A small network was shown many inputs. Here are its activations along a few directions, one row for each input.
Each table varies a few parts of the input and shows all the possible inputs, shuffled.
A made-up example of a description, with smaller parts first: one of 6 places along a line, together with either a single point or one of 9 places around a ring or (one of 3 separate values, together with one of 5 places around a ring).
Shared parts are said once, and a part with two or three values counts as separate values.
In the rows, zero is written as 128.

Other details of the inputs shift rows strongly along three fixed directions, in all tables alike. That doesn't count.

Table:
r1: [160 151 140 131 179 139  79 137 172 101 173 170]
r2: [152 106 141  95 128 168 138 124 125 193 154  44]
r3: [173 120 147 154 125 152  76 136 179 115 160 156]
r4: [ 86 115  98  64 133 106 154  86  94 235  78 117]
r5: [189 137 167 155 120 159  70 123 165 116 154 156]
r6: [150 130 156 109 177 130  73  81 203 139 154 182]
r7: [129  99 116  84 134 155 153 108 122 175 158  99]
r8: [154 123 148 147 176 147  79 128 147  87 174 153]
r9: [130  92 102 177 101 104 133 134 133  81 139 145]
r10: [ 97 190 178 111 107  75 157 114 122 141  43 225]
r11: [ 82  71 106 137  89  98 138 138 174  71 135  80]
r12: [124 100 112 159 115 114 146 139 145  59 117 133]
r13: [136 197 171 140 113  67 142 168  97  91 109 177]
r14: [122 137 113 131 106 125 176 132 123 107 101 117]
r15: [199 164 181 105 186 198  87 110 112 182 175 132]
r16: [174 224 164 119 111 124 162 147  56 198 107 182]
r17: [110 100 135  90 147 128 134 108 158 213 132  79]
r18: [112 113  95 124 151 152 130 115 142 124 163 103]
r19: [142 223 148  85 150 108 131 157  55 201  90 183]
r20: [142  87 123  97 117 187 167 107 117 186 126  58]
r21: [130 113 122 143 134 134  78 116 135  89 124 120]
r22: [117 170 121 131 104  59 140 143  77  90  84 183]
r23: [129 100  90 124 129 131 144 108 150  98 160 100]
r24: [107 128 137 113 137 128 171 151  62 183 127  80]
r25: [100  95 125 165 126 125 134 141 135  59 112 131]
r26: [100 128 138 135 100  86 137 100 137 161  93 192]
r27: [135 128 135  73 114 151 176  94  77 200 134  99]
r28: [209 166 128 101 183 179  77 131 135 183 156 108]
r29: [122  94  95 154 126 133 126 139 146 131 148 125]
r30: [ 76 131 108 135 112 108 154 149 125 112 124  87]
r31: [ 82 115  90 161  91 116 153 133 116 114 118 128]
r32: [172 144 175 154 152 173  80 129 159  89 133 144]
r33: [126 120 104  89 132 126 201 116  54 189 140 107]
r34: [131  87  98  95 116 151 124 102 116 166 126  67]
r35: [131 121 114 134 123 122 136 143 153 107 147  77]
r36: [ 98  76 109 137  96 130 147 126 170  76 113 110]
r37: [165 159 146 148 170 182  83 145 174 111 144 135]
r38: [122  97 101 109 121 129 105 123 145 125 126 108]
r39: [164 151 182 152 151 146  70 142 159  94 153 121]
r40: [ 72  97  92 140 107 107 176 142 136  88  97 121]
r41: [109 206 166 133 120  68 135 177 115 100 103 181]
r42: [ 95  96 118 164  80 117 150 115  99 107 112 125]
r43: [ 99 204 128 133 115  83 111 146  99  93  81 186]
r44: [ 88  85  94 154 128  98 104 131 122  63 115 124]
r45: [117  67 104 171 127 142 124 129 122 117 150 109]
Each input here is: one of 5 separate values, together with either a single point or one of 8 places around a ring.
Changing only the choice among 5 separate values turns r27 into r5. The same change can be made to r1. Which row results?
Answer: r29
Changing only the choice among 5 separate values turns r35 into r28. The same change can be made to r2. Which row results?
Answer: r34
Change only the choice among 5 separate values in r11. List by row number the other rows that result.
Answer: r3, r7, r36, r38
List by row number the other rows that have the choice among 5 separate values in common with r12.
Answer: r10, r14, r20, r25, r32, r36, r37, r40
Change only the choice among 5 separate values in r8. List by row number the other rows that result.
Answer: r24, r25, r44, r45
